A small network was shown many inputs. Here are its activations along a few directions, one row for each input.
Each table varies a few parts of the input and shows all the possible inputs, shuffled.
Descriptions start from the smaller parts, as in this example, which fits no table here: one of 3 separate values, together with either a single point or one of 9 places along a line or (one of 6 places along a line, together with one of 8 places around a ring).
Shared parts are said once, and a part with two or three values counts as separate values.

Other details of the inputs vary at random and push rows far along two fixed directions, the same in every table; ignore that.

A family of inputs:
r1: [ -4  -4  -5 -10  21  11 -15   5 -43   2  -7 -17  -7 -21  -2]
r2: [ 22  -8   8  12 -23 -12  -4  -4   3  -4  -2  11   1  26  16]
r3: [ 27  -3   2   7 -20 -17  14 -14   5  -5  -7  -1  -7  24  13]
r4: [ -9  -5 -12  -5  15  16 -20  11 -38  -5  -8 -21  -7 -17  -3]
r5: [ 25  -8   2  13 -20 -16  -6  -8   4  -6  -1  12  -3  23  12]
r6: [ -5  -4  -2   8  14  15 -16  12 -40  -5 -10 -24  -3 -19  -8]
r7: [-28  16   6   0   7   6  30  -2  37  10   9   0  13 -10 -21]
r8: [ -9  -7  -2   6  11  17 -11   4 -47  -2  -9 -22  -1 -16  -8]
r9: [-31  12  -2  -7  10   6   7  11  43   7  15  13  11 -11 -17]
r10: [ -3  -3   0 -11  21  14 -17  14 -39   1 -11 -18  -6 -21   1]
r11: [ 24  -4  -5  -7 -21 -13  12 -15   6  -9  -4   3  -8  24  19]
r12: [-28  17  -5 -13  11   4  26   0  43   8  11   2   6 -12 -18]
r13: [ 21  -8  -4   1 -19 -14 -10  -5   7  -6   0  13  -7  25  19]
r14: [ 29  -1   2  -9 -15 -17  13 -16   4  -3  -3   6  -8  19  23]
r15: [-26  15   5  -9  17   2   7  10  41  13  15  16  11 -17 -14]
r16: [ 24  -4   6   6 -25 -11  17 -17   1  -7  -4   2  -1  25  16]
r17: [ 24  -9   1  12 -20 -16  -5 -11   4  -5   0  13  -4  22  11]
r18: [ -6  -6  -5   5  14  14 -12   5 -43  -4  -9 -22  -3 -18 -11]
r19: [-26  15   3  -9  17   1   6   5  39  13  17  18  10 -17 -15]
r20: [-24  20   3 -15  17   1  27  -1  41  15  11   5   6 -17 -14]
r21: [ 27  -3   3   5 -22 -15  15 -16   3  -9  -5   2  -4  23  13]
r22: [-31  12   6   7   7   7  11   5  37  10  16  13  17 -12 -22]
r23: [ 22  -9   9  10 -23 -11  -3  -5   3  -3  -4  11   2  26  15]
r24: [ -4  -2  -2  -7  21  13 -19  12 -40   1  -8 -19  -7 -22   2]
r25: [ 21 -10  -7  -2 -19 -15  -6 -11   4  -5   1  14  -8  25  15]
r26: [ 26  -7   1  -3 -13 -19  -8 -11   4   0   2  18  -8  19  20]
r27: [ -5  -4  -1   7  14  16 -16  15 -40  -5 -11 -24  -2 -18  -7]
r28: [-27  12   6   3   9   5  12  10  40   8  11  12  16 -13 -24]
r29: [ 22  -9  -2  -3 -20 -13  -8  -3   7  -6  -3  13  -6  26  18]
r30: [ -9  -6  -2   8  12  18 -14   6 -45  -2  -9 -22  -2 -17  -7]
r31: [ -9  -6 -13  -5  16  16 -19   8 -40  -5  -8 -20  -9 -17  -4]
r32: [-31  12   7   7   7   7  11   7  38  10  15  13  17 -12 -21]
Each input here is: one of 4 places along a line, together with either one of 2 separate values or one of 6 places along a line.
Changing only the place on the line of 4 turns r24 into r6. The same change can be made to r10. Which row results?
Answer: r28

A family of inputs:
r33: [  8  -4   4  -3 -31  -7  30 -11  35  -5  -2   9   5  32   9]
r34: [  6  -8  -5   7 -19 -22  -6 -14  26  -3  18  37   4  27   0]
r35: [-30   9  17  18  18  19 -10  13   3  13   9   3  15 -26 -14]
r36: [ 24 -14   5   4  -9   3   8 -21 -60  -2 -17 -22  -8   5   9]
r37: [ 24   0   6  -3  -8 -24   5 -20  30   8  13  31  -1  15   6]
r38: [ 32  -8   4  -9   3   2 -22  11 -43  -7 -21 -18 -11   5  21]
r39: [ 13  -1  15   6 -20 -18  -6   9  31   2   9  31  13  27  10]
r40: [ 14   1  -7 -12 -14 -24   9 -24  32  -2  11  26  -8  18  10]
r41: [ 18 -11 -22 -14  -5   0 -19  -2 -42 -11 -14 -26 -25   8  21]
r42: [-26   9  -6 -22  20  15   5  17  14  -1   1 -11  -1 -24 -11]
r43: [-32   9 -15  14   6  17  16   7  10  -6   2 -26   5 -15 -32]
r44: [-30   2 -12  -6  23   8  -8   3   4   6   5   7   2 -25 -26]
r45: [ 16 -16  -9  -1 -12   6   6 -23 -57 -12 -18 -24 -12  11   8]
r46: [-28   4   6  14  16  17  -9   2  -3   8  14   9  16 -30 -24]
r47: [-27   8  -8  15  13  13  19  -5   2  -7   4 -16   8 -22 -37]
r48: [-27  13  13  -7  10  21  27   9   3   7  -7 -18  17 -17 -18]
r49: [-19  10   6  19  16  10  22  -3  -1   3   5 -14  12 -28 -36]
r50: [ 20 -14 -22  -9  -2   3 -25   1 -41 -11 -14 -23 -23  11  17]
r51: [ 16 -19 -22  -1  -6   1 -33   6 -43  -7 -18 -16 -20  11  14]
r52: [ 12  -1  20  15 -14 -22  -5  -1  28  12  14  32   8  24  12]
r53: [-37   2  -7   9  13  20 -12   0   0  -2  13   7  11 -24 -25]
r54: [-20  15  12  14  12  15  19  17   8  -3  -5 -22  17 -21 -27]
r55: [ 31  -8   9   0   9  -3 -21   1 -47   3 -17 -18 -16   2  24]
r56: [ 14  -6   9  11 -16 -24  -3 -12  23   7  20  38   8  20   2]
r57: [-26  14 -15 -20  25  10  15  -6   3   1  10  -5  -1 -28 -13]
r58: [-29   9  12   9  12  23 -11  23   7   2   4   2  20 -23 -17]
r59: [ 17  -3  -2 -11 -15 -14   3   1  43  -5   4  21  -3  25  13]
r60: [ 16 -22  -6   3  -8   5 -31  18 -46 -16 -12 -13  -8  13  16]
r61: [ 30  -5   5 -14   0  -1 -16   8 -44  -8 -22 -21 -13   1  26]
r62: [ 15  -2   3  18 -29 -13  22  -3  40 -15  -1   5   6  28   0]
r63: [ 19  -5   6   5 -12 -26  -2 -14  28  11   9  38   1  14   3]
r64: [ 31  -1   2 -15   1   1  -6   6 -46  -9 -20 -23 -12   1  31]
r65: [ 29  -7  14  29  -6  -1  -1  -2 -50  -7 -22 -33  -8   5  11]
r66: [-24   9  12   2  28   7  -7  16   6  21   0   2   6 -28 -14]
r67: [ 12  -8  -1  -2 -19 -16  -5   6  41  -2   0  28  -1  25  10]
r68: [ 27 -13   5  -1  -1  -1 -29  16 -45  -4 -25 -11  -8   4  18]
r69: [  0  -6 -10  15 -31  -8 -11  -7  36  -6  13  26   3  30   8]
r70: [-25  13  -9 -24  21  17  15  15  12  -2   3 -13   1 -24  -6]
r71: [  6  -8   3  13 -29  -5  -8   3  38 -10   8  28   8  27  11]
r72: [-28  13  18   1  16  17  28  -1   0  18  -2 -17  12 -20 -15]
r73: [  1  -7 -12   6 -26 -17  -9  -2  33  -2  16  26   1  34   6]
r74: [ 21  12  14  -6  -8 -23  20 -13  32  11   8  19  -2  15  27]
r75: [-21  17  13 -11  29   7   6   8   6  18   4  -8   1 -30  -7]
r76: [-18  16  -1 -16  28   7  18  -5   0  11  11  -3   3 -35 -12]
r77: [-31  15 -22 -21  19  15  12   6  10   2   8 -15  -4 -21  -8]
r78: [  2  -2  -9  -1 -33  -9  27 -21  33  -1   3   7   0  36   6]
r79: [-25   7 -12 -14  27  11  -1  -2   5   3   9   0  -1 -25 -24]
r80: [ 31 -10  -1  -9   4  -7 -13 -13 -53  -2 -11 -14 -18  -6  18]
What is each input in this table made of?
Answer: one of 6 places around a ring, together with either one of 2 separate values or one of 6 places along a line
Changing only the place on the ring of 6 turns r73 into r52. The same change can be made to r51. Which row results?
Answer: r66
Changing only the place on the ring of 6 turns r48 into r78. The same change can be made to r64. Which row results?
Answer: r77
A walk changes only the place on the ring of 6. It starts at r61 and steps to r42. List the rest of the walk in order.
Answer: r41, r40, r80, r75
Change only the place on the line of 6 in r60. List by row number the other rows that result.
Answer: r42, r59, r67, r70, r71
List by row number the other rows that have the place on the ring of 6 in common with r79.
Answer: r34, r40, r44, r45, r47, r53, r57
